These are the activations of a small neural network, seen along a few directions. Each row is one input.
Each table varies a few parts of the input and shows all the possible inputs, shuffled.
A made-up example of a description, with smaller parts first: line(6) and (point or ring(9) or (values(2) and ring(8))).
Shared parts are said once, and a part with two or three values counts as separate values.

Other details of the inputs vary at random and push rows far along three fixed directions, the same in every table; ignore that.

Rows:
row 1: [  2  12  12  38 -14  27  -4  -8  19   0 -40  -7]
row 2: [ 23   8 -11   0  35 -16 -26  -9  29   3 -17   9]
row 3: [ 32  -8 -13 -41  12 -43  43  -7  19   8  51   5]
row 4: [-47  -5  14  34  10 -14 -61  15   0 -23  15  23]
row 5: [ 18  -4 -13   6 -13   0   6  -4  -6  28 -16 -16]
row 6: [ 51  21   4  21 -14  22  22  -7  24  35 -30 -31]
row 7: [-36  -4   4  31   5 -19 -39  -9 -13 -33 -20  31]
row 8: [ 34  13   1  17   7  17  18 -12  40  29 -29 -21]
row 9: [  9   6  16  -1 -44  46  22  15   2   6 -26 -35]
row 10: [-50   0  13 -15 -26   7  21  10 -39 -40  39   8]
row 11: [ -4 -31 -20   7  32 -30 -65  -7  11 -25 -26  32]
row 12: [-55   4   4  30  23  10 -42  -6  -9 -36 -19  29]
row 13: [-50  -6  14  37  12 -14 -56  12   5 -22  17  24]
row 14: [ 30   6   9   9 -24   8  28   2   7   7  -3 -14]
row 15: [ 58   1 -20   8  -4   6   6 -11  23  49 -28 -28]
row 16: [-43  -9  -3 -38 -14 -14  -8   1 -26 -29  32  14]
row 17: [-15  26  27   9 -17  65  15   8  -2   8 -29 -30]
row 18: [ -1  21  21   6 -42  43  28   3   8   4 -22 -37]
row 19: [ 21  17   0 -24   7   4  36  -6   6  27  25 -16]
row 20: [ 12  10   2  -7 -12  -5  21 -11  14   4   7 -13]
row 21: [ 15  -6  -9   4  42   6 -41   5   8   6 -25  15]
row 22: [ 32   8   2  -3  -8   1  31   6 -13  24   8 -20]
row 23: [  8   0   7  -5 -12  -6  18  -2  10 -11   9  -1]
row 24: [  6   7  18   3 -54  27  47  14 -22   6   1 -27]
row 25: [ 28  11  -5 -25 -23  -8  29  -7   5  16  15 -25]
row 26: [-72  -5  31  -8 -30  25   4  12 -21 -53  12  18]
row 27: [-33  -6  10   5  -9 -14   2   3 -31 -32  17  16]
row 28: [ 16 -14 -20 -23   0 -44  -4  11   0  35  66  -9]
row 29: [-19  -3 -17  26  62 -23 -45 -19  11 -14 -12  38]
row 30: [-23  16  26  11 -32  62  32   4  19   1 -29 -32]
row 31: [-19  -4 -20  -2  31 -19 -41  -6 -16 -11   3  22]
row 32: [ -3  -3 -12 -20  16 -28 -24  -8   6 -17   9  16]
row 33: [ 25  -4 -15  19  22 -29  -4 -23  28   9  -6  14]
row 34: [  2   3  -2 -13  -4  32  -3   5   6  24 -25 -19]
row 35: [-16  -6  -6 -17 -24 -40  11  -8 -31 -16  36  13]
row 36: [ 24  -3   3  39  -1  27 -31   5  17   6 -60  -5]
row 37: [ 18  11   0 -25   4   0  43  -5  17  27  21 -12]
row 38: [ 16  12   0  40  40  36 -42  10  13   9 -57   3]
row 39: [ 31  -5 -20 -30   4 -56   3  10  -1  38  80  -8]
row 40: [ 43  -4 -19 -52  12 -32  23   6   1  24  40   0]
row 41: [ 38  10  -3  10  14 -15 -16  14  20  45  24 -19]
row 42: [-13 -10  -8 -11 -17 -39  -9 -15 -15 -26  25  17]
row 43: [ 30   0  -7  -6  31 -17 -14   1  25   0  -6  11]
row 44: [ 27  10  -8   6  15  26   1  12   0  26 -19 -14]
row 45: [ 38  -2 -26 -16  19 -34 -18 -14  16  17  -1   0]
row 46: [ 27  -6  -7  13   5  16   3   6  -3  31 -27 -20]
row 47: [-34  -3   3 -41 -24 -27  27  -8 -11 -30  53   9]
row 48: [-41 -13  -1  38  -1   1 -69  -8  -4 -41 -47  27]
row 49: [  9   0   3  22  18 -18  -7   8  26  30  31  -3]
row 50: [-15   5  20 -12 -60  37  54  18 -39   6  11 -39]
row 51: [-56 -15  23  35 -24  11   1   2 -17 -43 -12  21]
row 52: [ 24  -6 -33   0  48 -55 -37 -16  -4  13   0  20]
row 53: [ 19  12  -8  17  41  28 -42   0  18  24 -50  -5]
row 54: [ 21   0 -15 -28   9  10  11  -2   0  35   7 -20]
row 55: [ 35  19  -3  13  45  13 -28  -3  34  26 -43   1]
row 56: [  9  -4  11  18 -42  43  24  15 -11  21 -33 -31]
row 57: [-20 -32  -9 -33 -45 -33  20  -3 -31 -26  49   9]
row 58: [ -8 -18  -5  -7   8 -37   4 -11  11 -27  24  26]
row 59: [ -4   9  19  -4 -28  42  11  17   4  -7 -21 -20]
row 60: [-21  -1  -9 -22 -20  15  19   4 -26   8  17 -18]
row 61: [ 24 -19 -21  -9  19 -65 -23 -12   1 -16  22  36]
row 62: [ -5  13   8  -2   8  23  23  -5  10  15   1 -11]
row 63: [ 10  18  21  27  17  59 -13  14  16   9 -51 -12]
row 64: [ -6   0   3  13 -12 -10  27 -12  -3   4   7   1]
row 65: [ 16  -3   1  -4 -12  42   2  14  16  16 -35 -25]
row 66: [ 35   6 -12  21   8  -1 -11  -5   6  31 -34 -11]
row 67: [ 12   9  16 -34 -62  14  74  11 -10   1  39 -36]
row 68: [ -9 -14  -2 -16  -7 -29 -11  -2  -6 -32  18  16]
row 69: [ 14  11  15  22  17  47   7  11  34  17 -43  -8]
row 70: [-29 -11   6 -21 -21 -35  37  -2 -37 -28  60  15]
row 71: [-54 -17  13   8 -43   3  -6  10 -41 -42   1  13]
row 72: [-55 -14  14  -7 -26  20 -24  13 -15 -49 -11  12]
row 73: [ 13  13  23  27 -36  38  33  14  -6  11 -26 -23]
row 74: [-70 -10  26  -1 -15  24   8   4 -19 -45  15  18]
row 75: [ 22  14 -18  20  56 -11 -35 -10  14  13 -21  15]
row 76: [-36  -8  11   5  23   0 -26   0  -5 -35   3  33]
row 77: [-18 -18 -18 -17  10 -15 -35  -6   5 -15  -6  13]
row 78: [ 11  -4   4 -27 -22  34  27  16  -3  23  -1 -25]
row 79: [ 54  -2 -16  24  56 -28   3 -11  26  33 -10  10]
row 80: [ 17  16   2 -20 -22 -11  53  -5 -21  21  35 -27]
row 81: [ 34  11   4 -30   0   3  35  10   8  19  20  -9]
row 82: [-21 -10  -7 -23   4 -27  35  -3 -19 -17  59  18]
row 83: [ 30   8   5  36  43  25 -36   3  50   6 -64   7]
row 84: [  9  -1  -5  15  -7  29 -23  -2  19  13 -51 -21]
row 85: [ 31  -4  -4 -26 -30 -35  59  -6  -3   3  56  -5]
row 86: [-65   5  21  -5 -22  34 -14   4 -29 -36  -1   2]
row 87: [-19  -3  -6 -25 -13 -39  17 -10 -36 -13  47   4]
row 88: [-32  11  19  -8 -49  58  14  14  -6  -7 -25 -34]
row 89: [25  3  2 22  1 -7 16  2  6 10 -9  4]
row 90: [  7 -10 -23  -8  37 -67   8 -26  -3   4  41  25]
row 91: [-25 -17  -9   9  18  13 -36   8 -16 -15 -17  15]
row 92: [  2   9  18  10   3  44 -14  16  10   2 -40  -6]
row 93: [ -6  -4 -14  16  43 -48 -31 -20  -3 -11   4  33]
row 94: [110   2 -43 -59  63 -71  28  -9  19  60  63   5]
row 95: [ 22 -16 -18  -7  43  -4 -32   2   9  17 -14  11]
row 96: [-25   5  -6  -4  13  -7 -20  -5 -21 -16  10  12]
row 97: [-35  -4   2  23  31  -1 -34   0  -8 -34  -7  35]
row 98: [-23  -7  -3  22  12 -36 -25 -17  -9 -25   1  34]
row 99: [-10   0  26  10 -59  36  61   4  -2  -5   7 -24]
row 100: [  7  -4 -11  -8 -10  -1  15  -4 -17  25   1 -23]
row 101: [-56   6  20 -12 -20  18   5   1 -12 -31   9   9]
row 102: [-41  -2   3   1  16   0 -49  -1  -5 -33 -16  28]
Description of these inputs: line(6) and (point or (values(2) and ring(8))).
- Changing only the line(6) part turns row 44 into row 91. The same change can be made to row 36. Which row results? => row 57
- Changing only the line(6) part turns row 97 into row 38. The same change can be made to row 83. Which row results? => row 59
- Changing only the line(6) part turns row 27 into row 50. The same change can be made to row 43. Which row results? => row 72
- A walk changes only the ring(8) part. It starts at row 88 and steps to row 16. List the rest of the walk in order. => row 53, row 31, row 52, row 66, row 48, row 45
- Which other rows does row 62 become when the values(2) part takes its other values? List them by row number. => row 74
- Which other rows does row 80 become when the line(6) part takes its other values? List them by row number. => row 52, row 87, row 90, row 93, row 100
- A walk changes only the line(6) part. It starts at row 78 and steps to row 40. List the rest of the walk in order. => row 92, row 81, row 26, row 69

Rows:
row 103: [ 14  19  16  12 -41  75  26  19  -7  40 -44 -56]
row 104: [-69  -3   8 -24 -57 -11  23 -11 -29 -47  60  -4]
row 105: [ 11  12  15   7 -35  55  19  19  -5  32 -25 -51]
row 106: [ 33  24  15  29  10  60   0  18  31  49 -44 -36]
row 107: [-40  -6  17 -19 -54  26  13  17 -24 -14  20 -19]
row 108: [-34  -8  18  85  14  14 -72  -1   6 -53 -75  38]
row 109: [-34   9  15   9 -17  37   5  11 -23  -1  -5 -12]
row 110: [-21 -29 -11  26  21 -55 -26 -22   5 -29   2  44]
row 111: [ 76  13 -34   8  78 -19 -21 -13  31  56 -23   9]
row 112: [ 74  11 -22   4  83 -20 -20 -11  47  38 -28   8]
row 113: [-63  -9  10  33   7  41 -64   1  -9 -50 -72  23]
row 114: [ 58  -1 -22 -59   7 -37  45  -8   7  26  41 -15]
row 115: [  1 -21 -25  -6  47 -52 -66  -3  18 -18   5  45]
row 116: [-35 -18 -16 -28  -6 -28 -15  -9 -35 -31  26  27]
row 117: [-67  -9  14 -28 -32 -10  16   9 -46 -36  62   3]
row 118: [ 60  -5 -11 -31 -45 -37 108  -5  -9  33  76 -29]
row 119: [-45  -8  -4 -22  12 -20  -5  -7 -25 -38  27  29]
row 120: [ 28  33  33  41 -52  57  45   8   9  25 -46 -46]
row 121: [ 34 -17 -27 -58  19 -66   7 -11   5   1  60  22]
row 122: [-29   4  25  23 -43  11  22  -6  -5 -12 -15  -8]
row 123: [  2  -2  -9   8  47 -20 -43   5  25  -3  -2  29]
row 124: [48 12 -4 -9 37  1  5 -1 33 30  0 -3]
- What is each input in this table made of? => point or ring(5) or (values(2) and ring(8))
- Which of the alternatives is row 104? => point
- Which other rows does row 117 become when the values(2) part takes its other values? List them by row number. => row 105

Rows:
row 125: [-11   5   9  18   0   1  -3  -1  10  -3  -1   4]
row 126: [ 37   2 -20 -16  65 -32 -32 -10  29  22   8  16]
row 127: [ 14  25  24  -6 -58  47  79   6   5  26   6 -49]
row 128: [-75   2  31  38 -33  42 -22   0  -7 -57 -33  12]
row 129: [ 14  -8   0 -27 -31 -21  38   0 -13   4  31  -8]
row 130: [ 16  15  11   7 -49  37  34   3  -2  15 -18 -35]
row 131: [ 81  17  -3  -6  11   0  52   3  36  62   6 -33]
row 132: [-33 -19   4 -17 -29 -20  19  -4 -23 -29  28   8]
row 133: [-25   5  14  27 -36  43   5  -2  -5 -15 -34 -17]
row 134: [-17 -12 -11 -32  24 -31 -15  -5  -3 -14  45  28]
row 135: [-21  -1   4  24   9  -4 -19  -9  -3 -24 -19  22]
row 136: [-19  -3 -10 -41  26 -35 -15  -3  -3 -18  40  19]
row 137: [ -2   0   8   3 -33  24  26   0  -5  -8  -7 -20]
row 138: [ -4  14  15   5 -31  19  36   7   0   9  20 -24]
row 139: [ 47   7 -10   6  24  -9  10  -9  17  16  -9   0]
row 140: [ 32   1  -6  28  44  -9 -21  -7  23  13 -37  15]
row 141: [-51  -2  21 -21 -55  -5  48   3 -27 -26  53  -4]
row 142: [-27  14  21   5 -17  71   5  20   7   3 -25 -20]
row 143: [-31 -14   8  17  -8   3 -16   2  -8 -22 -15   9]
row 144: [ -7 -16 -29 -31  42 -47 -54   0  -5 -16  16  36]
row 145: [ 28 -14 -24   1  62 -70 -37 -20  28 -12  10  47]
row 146: [ 78   9 -18  21  59 -18  -8  -4  36  48 -25   0]
row 147: [-13 -22 -11 -19  -5 -50 -12  -8 -16 -34  29  30]
row 148: [-26   3  17  62  26  26 -55  -5  28 -19 -72  22]
row 149: [-20  -9  -2   8 -11 -18 -22  -7  -9 -24  -7  19]
row 150: [ 12   1  -1  67  40  24 -62  -8  35  10 -93  10]
row 151: [ 28  13   5   6 -31  32  44  -2   7  30 -17 -38]
row 152: [  2 -17 -29 -29  35 -39 -42  -1  -4  -5  22  33]
row 153: [ 79   6 -19 -21   1 -27  37   3  11  52  32 -27]
row 154: [-32  14  31   4 -89  58  50  20 -31   1   8 -49]
row 155: [-19 -12 -12 -15 -15 -37   9  -7 -23 -14  49   7]
row 156: [ -4 -14 -10   0  34 -52 -25  -8   9 -21  25  37]
row 157: [-65   9  36  29 -11  77 -33  13 -16 -28 -52  -8]
row 158: [ 71  17  -9   0  16  41   3  10  28  70 -35 -38]
row 159: [-25  -4  12   6 -12   5   6  -2 -13 -28  -2  11]
row 160: [-15  -3 -11 -40  -5  -1   8   7 -15  -3  25  -6]
row 161: [  8   8   4  -7 -16  -6  40  -1 -10  14  23 -10]
row 162: [-44   2   4  27  43  32 -73   9   3 -29 -59  28]
row 163: [ 60   6 -11   1   7  -1  29   1  20  47  -3 -28]
row 164: [ 73  19  -8  21  32   4  18  -8  33  57 -33 -16]
row 165: [  9  -5 -24 -42  27 -33  -9  -5  -4   6  30   3]
row 166: [-28   5  13 -17 -44  63  30  19 -17   6  -2 -34]
row 167: [ 23   8  -4  14  42  28 -25   3  17  27 -34   0]
row 168: [ 37   7  -2 -17 -32  -6  47   2  -4  39  20 -28]
row 169: [-23 -13   2 -19 -37 -19  12  -2 -24 -34  29   8]
row 170: [ 34 -14 -24 -26  12 -54  18 -15   2   5  35  10]
row 171: [-27 -15 -16 -17  12 -68  -8 -12 -29 -32  64  39]
row 172: [ 83  -4 -29   8  52 -46 -21  -7  34  47 -16   8]
row 173: [  7   1  -5  -9  16  14 -14  -1   3  16 -10 -13]
row 174: [-50   1  30  67 -19  62 -55   7   3 -27 -94   4]
row 175: [ -1  10   2  13  24  45 -21  12   9  12 -38  -2]
row 176: [-26  -3   8 -52 -45   5  29   8 -36  -7  49 -20]
row 177: [ 81  12 -10 -17  16 -22  51  -5  34  53  17 -20]
row 178: [-43 -15   8 -16 -16 -30  14  -1 -32 -38  42  24]
row 179: [-19   8  24   3 -40  28  37  13  -6  -7  20 -22]
row 180: [-37   5   7 -18   2  21 -10  11  -2 -19   4   4]
row 181: [ -45  -18   -1   76   52    1 -111   -9   16  -38  -86   49]
row 182: [-36  -1  16  26 -30  21 -18   7 -14 -17 -23  -1]
row 183: [-43  -3  15 -18 -40  45  17  11 -26  -9  10 -21]
row 184: [ 46  33  17  41  -7  64  31  10  24  56 -54 -46]
row 185: [ 50   1 -16   9  21 -13   3  -1  18  32  -2 -14]
row 186: [-43 -10  -4 -37  -5 -18 -27   5 -28 -31  24  14]
row 187: [ -6   8  15  41   7  35 -16  10   4  -3 -37  -5]
row 188: [-57 -13  -8 -57   4 -47  -4  -4 -43 -47  70  31]
row 189: [-40  -6   9 -17 -55  -2  41   2 -33 -17  43 -14]
row 190: [  4   0 -10   9  18 -25 -11 -15  -1 -14   1  22]
row 191: [ 51  -1 -13 -26 -12 -28  37   3   1  33  35 -18]
row 192: [  2 -20 -24  -3  52 -76 -44 -22  14 -38  24  58]
- What is each input in this table made of? => line(4) and (ring(5) or (values(2) and line(6)))
- Changing only the line(4) part turns row 152 into row 142. The same change can be made to row 174. Which row results? => row 148
- Changing only the line(4) part turns row 159 into row 147. The same change can be made to row 178. Which row results? => row 172
- Which other rows does row 128 become when the line(6) part takes its other values? List them by row number. => row 125, row 127, row 138, row 141, row 148
- A walk changes only the ring(5) part. It starts at row 186 and steps to row 144. List the rest of the walk in order. => row 152, row 158, row 176
- Which other rows does row 185 become when the line(6) part takes its other values? List them by row number. => row 132, row 137, row 143, row 163, row 170
- Which other rows does row 192 become when the values(2) part takes its other values? List them by row number. => row 128
- A walk changes only the line(4) part. It starts at row 154 and steps to row 155. List the rest of the walk in order. => row 171, row 138
